A small network was trained on invented records. Each row is its activation on one of them, seen along a few directions.
Each row is followed by the record's values for the fields J, L, T, W, E, S, N.
A field that a record lacks is written absent.
The largest differences between rows may come from other fields.
In the rows, zero is written as 500.
Random noise pushes rows far along 5 fixed directions. That doesn't count. These rows show it; they differ only by the noise:
[614 543 544 414 501 290 401 524 389 410 526 542 483 601 362 518 593 600
 400 417 429 481 620 704 483 516]
[454 630 532 493 478 553 558 393 467 512 590 474 440 623 525 632 638 405
 569 580 547 419 590 305 603 432]
[517 703 510 284 371 492 543 460 405 496 607 428 456 675 525 565 631 515
 512 495 395 448 515 377 582 521]
[415 675 500 442 434 600 589 391 459 536 618 431 430 624 571 647 635 409
 589 606 520 431 542 231 614 448]
[575 361 418 654 471 575 609 445 504 582 489 458 485 633 602 601 416 412
 449 360 552 575 500 346 462 592]
[590 500 539 446 535 263 393 527 384 380 518 566 497 566 324 489 577 630
 386 444 419 521 609 737 454 529]
[310 264 437 822 698 456 539 405 479 402 515 596 513 380 371 519 452 530
 476 706 564 701 509 451 394 528]

[464 472 602 469 622 537 554 445 509 500 411 535 520 463 471 408 478 500
 536 507 441 513 479 407 524 519] -> {J: j3, L: l2, T: t2, W: w2, E: e2, S: s1, N: n1}
[640 558 564 410 467 370 448 529 470 453 500 524 546 596 437 450 602 516
 485 399 511 411 636 688 515 479] -> {J: j2, L: absent, T: absent, W: w1, E: absent, S: s1, N: n1}
[441 614 513 466 495 445 530 538 523 444 598 502 519 536 442 416 608 499
 577 637 506 471 519 515 555 439] -> {J: j2, L: absent, T: absent, W: w1, E: absent, S: s2, N: n1}
[726 521 611 400 403 617 566 495 553 584 365 443 536 667 671 493 443 370
 466 237 536 364 534 402 597 527] -> {J: j6, L: absent, T: absent, W: w2, E: e2, S: s1, N: n1}
[568 634 526 425 412 543 486 544 571 536 518 467 499 520 509 555 484 488
 482 470 575 365 589 630 549 382] -> {J: j2, L: absent, T: absent, W: w2, E: e1, S: s2, N: n2}
[464 443 502 548 563 537 437 542 548 569 320 518 495 375 552 535 348 449
 518 527 571 498 525 558 503 469] -> {J: j4, L: absent, T: absent, W: w2, E: e2, S: s1, N: n1}
[608 413 593 594 469 474 588 518 560 363 483 596 663 585 395 202 506 516
 411 412 445 548 518 606 451 508] -> {J: j6, L: absent, T: absent, W: w1, E: absent, S: absent, N: absent}
[558 349 322 515 511 431 445 628 422 523 371 503 495 390 461 474 309 628
 387 373 434 679 422 710 348 618] -> {J: j2, L: l2, T: t2, W: w1, E: absent, S: s1, N: n2}
[332 564 690 448 548 484 572 370 277 295 666 476 615 294 309 393 612 744
 423 682 309 476 370 392 515 490] -> {J: j2, L: absent, T: absent, W: w2, E: e2, S: s2, N: n1}
[627 319 578 673 561 551 477 517 621 503 370 590 591 521 499 460 334 453
 423 281 600 462 552 576 449 491] -> {J: j6, L: l1, T: t1, W: w2, E: e2, S: s2, N: n2}
[539 599 668 605 567 491 468 400 527 479 545 612 497 560 471 557 652 366
 573 527 596 301 700 526 578 363] -> {J: j3, L: l2, T: t1, W: w2, E: e2, S: absent, N: absent}
[265 483 425 535 555 446 453 563 448 402 612 455 537 309 428 473 492 670
 459 754 433 647 373 581 422 517] -> {J: j4, L: absent, T: absent, W: w2, E: e2, S: s2, N: n1}
[562 298 545 495 608 433 509 559 564 425 235 661 593 490 361 174 325 543
 470 489 405 612 433 593 421 653] -> {J: j4, L: l2, T: t2, W: w1, E: absent, S: s2, N: n1}
[679 501 330 375 295 585 638 539 486 588 504 315 509 681 682 507 342 533
 362 180 329 560 313 424 420 712] -> {J: j3, L: l2, T: t2, W: w2, E: e1, S: s1, N: n2}
[713 370 539 515 482 428 564 434 486 496 494 509 459 678 500 489 520 456
 423 287 437 492 531 484 515 621] -> {J: j3, L: l2, T: t2, W: w2, E: e1, S: s2, N: n1}
[599 582 648 512 511 334 494 424 496 366 596 586 536 703 346 422 802 430
 548 530 545 408 641 628 617 407] -> {J: j2, L: absent, T: absent, W: w1, E: absent, S: s1, N: n2}
[552 442 432 419 413 532 479 646 504 541 406 475 580 427 513 344 225 596
 391 353 378 540 385 676 398 599] -> {J: j3, L: absent, T: absent, W: w2, E: e2, S: s2, N: n1}
[386 421 512 785 533 654 622 367 477 459 599 464 528 428 537 556 512 442
 479 545 590 496 452 292 532 422] -> {J: j1, L: absent, T: absent, W: w2, E: e1, S: s1, N: n2}
[345 399 521 641 599 665 623 368 612 489 498 574 504 455 489 478 468 367
 617 700 531 552 523 250 568 485] -> {J: j3, L: l2, T: t2, W: w2, E: e1, S: s2, N: n1}
[476 475 496 506 440 662 579 496 516 579 479 446 480 452 651 586 392 428
 523 412 501 416 415 331 498 516] -> {J: j3, L: l2, T: t1, W: w2, E: e2, S: s2, N: n1}
[698 666 649 391 402 430 419 540 516 414 515 500 501 609 422 394 591 504
 433 369 505 286 668 772 514 391] -> {J: j6, L: absent, T: absent, W: w2, E: e1, S: absent, N: absent}
[620 607 552 281 474 402 366 546 365 466 505 478 463 493 506 552 549 592
 446 364 427 353 568 633 483 453] -> {J: j6, L: l2, T: t1, W: w2, E: e1, S: s1, N: n1}
[488 561 513 541 566 547 414 569 483 550 468 461 476 350 463 564 448 539
 451 488 517 460 570 639 458 404] -> {J: j1, L: l2, T: t2, W: w2, E: e1, S: absent, N: absent}
[522 451 319 588 460 628 473 530 591 740 468 454 372 452 736 754 406 353
 540 426 673 552 571 459 461 512] -> {J: j3, L: l2, T: t1, W: w2, E: e1, S: absent, N: absent}
[496 400 365 507 421 554 538 649 534 589 477 391 554 457 607 460 259 530
 417 319 462 606 412 584 353 556] -> {J: j3, L: absent, T: absent, W: w2, E: e2, S: s1, N: n1}
[299 606 351 451 373 648 597 547 463 555 614 324 523 346 625 606 455 564
 493 600 483 524 338 334 480 490] -> {J: j2, L: absent, T: absent, W: w1, E: absent, S: s1, N: n1}
[575 592 395 525 364 610 516 505 564 658 532 434 445 572 701 677 510 356
 565 385 558 443 557 429 507 497] -> {J: j3, L: l2, T: t1, W: w1, E: absent, S: absent, N: absent}
[462 460 446 539 614 318 369 501 465 455 524 568 441 474 423 567 611 527
 518 626 578 549 552 648 467 524] -> {J: j5, L: l2, T: t1, W: w1, E: absent, S: s1, N: n1}
[520 717 583 223 449 520 497 551 477 519 454 532 479 566 526 445 523 484
 624 543 392 370 508 432 613 507] -> {J: j2, L: l2, T: t1, W: w2, E: e2, S: s2, N: n1}
[455 490 493 496 442 525 570 407 468 503 516 503 458 597 574 491 568 464
 545 542 458 606 360 290 522 671] -> {J: j4, L: l1, T: t1, W: w2, E: e2, S: absent, N: absent}
[441 593 578 470 489 479 450 581 581 464 485 569 529 480 437 405 533 476
 537 600 508 483 591 631 526 375] -> {J: j4, L: absent, T: absent, W: w2, E: e2, S: absent, N: absent}
[402 623 464 358 536 491 423 554 461 501 471 507 487 401 448 504 541 561
 532 662 465 461 528 593 486 454] -> {J: j5, L: l2, T: t2, W: w1, E: absent, S: s1, N: n1}
[596 476 502 546 435 528 499 547 505 576 568 410 507 601 592 635 516 441
 418 345 588 436 549 524 489 445] -> {J: j5, L: absent, T: absent, W: w2, E: e2, S: s1, N: n1}
[500 368 492 609 542 459 575 416 485 422 572 489 503 548 482 488 556 535
 445 489 478 528 473 456 426 587] -> {J: j3, L: l2, T: t2, W: w2, E: e1, S: s1, N: n1}
[436 383 666 679 624 502 535 416 521 398 507 550 539 458 404 459 587 542
 469 581 525 479 488 390 532 479] -> {J: j4, L: l1, T: t2, W: w2, E: e2, S: s2, N: n1}
[492 696 617 260 440 524 561 453 395 450 552 510 540 574 483 414 563 532
 523 492 382 383 484 387 573 455] -> {J: j2, L: l2, T: t1, W: w2, E: e2, S: s1, N: n2}
[502 425 429 498 569 416 375 596 471 488 463 580 471 411 397 457 470 595
 476 522 497 543 570 730 439 491] -> {J: j6, L: l2, T: t2, W: w1, E: absent, S: s2, N: n1}
[573 426 521 583 477 504 508 540 594 549 450 532 546 579 536 428 430 397
 489 360 535 530 583 627 477 543] -> {J: j3, L: absent, T: absent, W: w2, E: e2, S: absent, N: absent}
[539 589 606 329 598 319 298 550 402 445 344 626 445 390 367 491 482 611
 496 553 445 421 569 726 540 466] -> {J: j4, L: l2, T: t1, W: w2, E: e2, S: s2, N: n2}
[633 512 640 469 520 538 496 425 494 481 390 548 517 638 516 501 571 376
 533 389 497 357 608 418 597 501] -> {J: j6, L: l2, T: t2, W: w2, E: e2, S: s1, N: n1}

Which values does each new row have?
[570 439 707 467 538 584 738 330 515 418 471 585 638 706 489 214 516 370
 499 418 393 462 380 190 556 589] -> {J: j3, L: l2, T: t1, W: w2, E: e2, S: s1, N: n1}
[612 219 521 672 618 437 556 467 564 427 408 612 590 603 390 317 447 452
 429 419 440 699 477 528 444 676] -> {J: j3, L: l2, T: t2, W: w2, E: e1, S: s2, N: n1}
[539 608 641 454 559 431 519 430 566 416 464 649 529 667 427 378 647 422
 568 595 483 413 571 425 617 400] -> {J: j4, L: l2, T: t1, W: w1, E: absent, S: s1, N: n2}
[346 464 508 585 599 458 445 515 446 381 541 492 546 300 433 516 508 627
 451 651 531 553 514 580 466 427] -> {J: j6, L: absent, T: absent, W: w2, E: e2, S: s1, N: n1}
[520 389 568 756 656 539 566 435 550 437 473 575 549 483 430 507 529 416
 491 537 602 449 585 404 545 433] -> {J: j2, L: l2, T: t2, W: w1, E: absent, S: s2, N: n1}
[514 580 511 360 469 443 488 449 494 527 400 551 487 571 508 537 542 483
 558 527 505 479 495 433 571 567] -> {J: j2, L: l1, T: t1, W: w1, E: absent, S: s1, N: n2}
[487 501 441 444 422 621 623 535 518 520 507 486 527 538 525 445 433 496
 526 476 412 522 446 360 537 531] -> {J: j2, L: l2, T: t2, W: w1, E: absent, S: s2, N: n1}
[257 488 490 572 529 660 582 350 459 564 469 469 465 359 611 606 479 422
 606 757 549 520 415 183 558 498] -> {J: j4, L: absent, T: absent, W: w2, E: e2, S: s1, N: n1}
[402 536 622 568 634 491 514 324 521 386 469 611 541 524 379 487 673 423
 587 696 519 435 584 351 619 406] -> {J: j4, L: l2, T: t2, W: w1, E: absent, S: s1, N: n2}
[526 499 639 511 552 543 583 375 514 472 527 515 491 547 448 485 627 496
 531 556 480 465 515 418 549 411] -> {J: j4, L: l2, T: t2, W: w2, E: e1, S: s1, N: n2}
[484 322 369 599 486 481 528 547 563 581 457 462 494 498 630 539 378 467
 447 403 528 681 442 480 427 618] -> {J: j3, L: absent, T: absent, W: w2, E: e2, S: s1, N: n1}
[378 652 390 286 334 557 522 546 462 545 520 407 476 467 559 470 474 560
 574 625 369 568 373 430 514 487] -> {J: j4, L: absent, T: absent, W: w1, E: absent, S: s1, N: n2}
[469 269 515 718 615 397 438 557 484 429 510 558 585 363 361 446 396 599
 345 508 540 574 505 717 370 497] -> {J: j5, L: absent, T: absent, W: w2, E: e2, S: s2, N: n1}
[645 560 509 465 460 455 474 471 439 579 467 497 398 669 574 661 567 378
 553 384 551 432 562 455 588 504] -> {J: j2, L: l2, T: t1, W: w2, E: e2, S: s1, N: n2}
[483 502 526 474 459 543 569 514 394 450 641 346 566 424 493 415 437 673
 392 464 366 505 355 430 435 523] -> {J: j6, L: absent, T: absent, W: w2, E: e1, S: s2, N: n1}
[633 450 573 495 461 601 606 477 613 569 342 526 581 587 564 364 385 353
 503 367 505 417 498 397 550 548] -> {J: j3, L: absent, T: absent, W: w1, E: absent, S: s2, N: n1}
[406 415 376 474 448 541 593 554 502 446 539 450 552 407 493 435 367 608
 451 550 405 684 341 527 424 559] -> {J: j2, L: absent, T: absent, W: w2, E: e1, S: s1, N: n2}
[541 606 458 462 406 436 353 589 482 550 542 445 423 480 559 647 552 533
 471 455 572 464 662 738 494 445] -> {J: j6, L: absent, T: absent, W: w2, E: e2, S: absent, N: absent}
[493 490 387 529 488 531 457 534 490 532 529 456 475 471 554 548 454 490
 509 548 513 560 465 442 465 546] -> {J: j6, L: l2, T: t1, W: w1, E: absent, S: s2, N: n1}
[510 615 570 375 433 558 533 467 435 497 530 413 537 434 517 549 530 581
 514 459 442 402 398 356 536 555] -> {J: j2, L: l1, T: t1, W: w1, E: absent, S: s2, N: n1}
